a =
140  131  117  145  164  161  153  124  143  110  123  139  136  154
126  137  185  193  167  194  169  128  154  130  158  139  153  102
126  136  174  180  166  183  163  129  141  126  156  141  148  106
130  121   98  130  167  154  156  130  138  103  134  143  121  145
132  120  131  158  176  146  165  125  154  109  113  182  153  115
148  111  149  120  166  142  118  142  106  124  152  124  147  165
131  114  150  152  170  170  153  137  147  122  158  135  144  133
133  103   85  107  167  155  144  141  141  103  156  116  112  172
136  110  140  130  172  147  138  139  123  118  153  140  142  142
121  114  147  132  170  162  141  145  107  120  189  121  123  124
188  102  141  130  166  141  116  131  175  127   82  134  191  226
134  158  163  182  165  150  162  111  117  115   99  186  157   97
133   89   86   98  171  154  139  148  145  107  168  109  113  177
203  111  175  148  163  138  108  125  174  138   61  144  216  227
Which number is the largest entry in the first column? 203
Which number is the smallest entry in the last column? 97
The first entry on the diagonal from the top-right corner -> 154
The top entry of the column that holds the smallest entry: 123
The fifth entry, reading row by row -> 164
The maximum is 227
Which number is the third entry on the main diagonal? 174
The 4th entry in reading order: 145
The fifth entry from the end, reading row by row is 138
Which number is the second smallest entry? 82
The 2nd entry in reading order -> 131
The second-last entry, reading row by row: 216
Which number is the entry directly above the largest entry? 177
Which number is the smallest entry in the first column? 121
Which number is the entry just left of 189? 120
The entry in the top-left corner -> 140
Which number is the second largest entry? 226
Which number is the third-last entry, reading row by row? 144
Which number is the third smallest entry? 85
The bottom entry of the column that holds the smallest entry -> 61
The smallest entry in the first row is 110
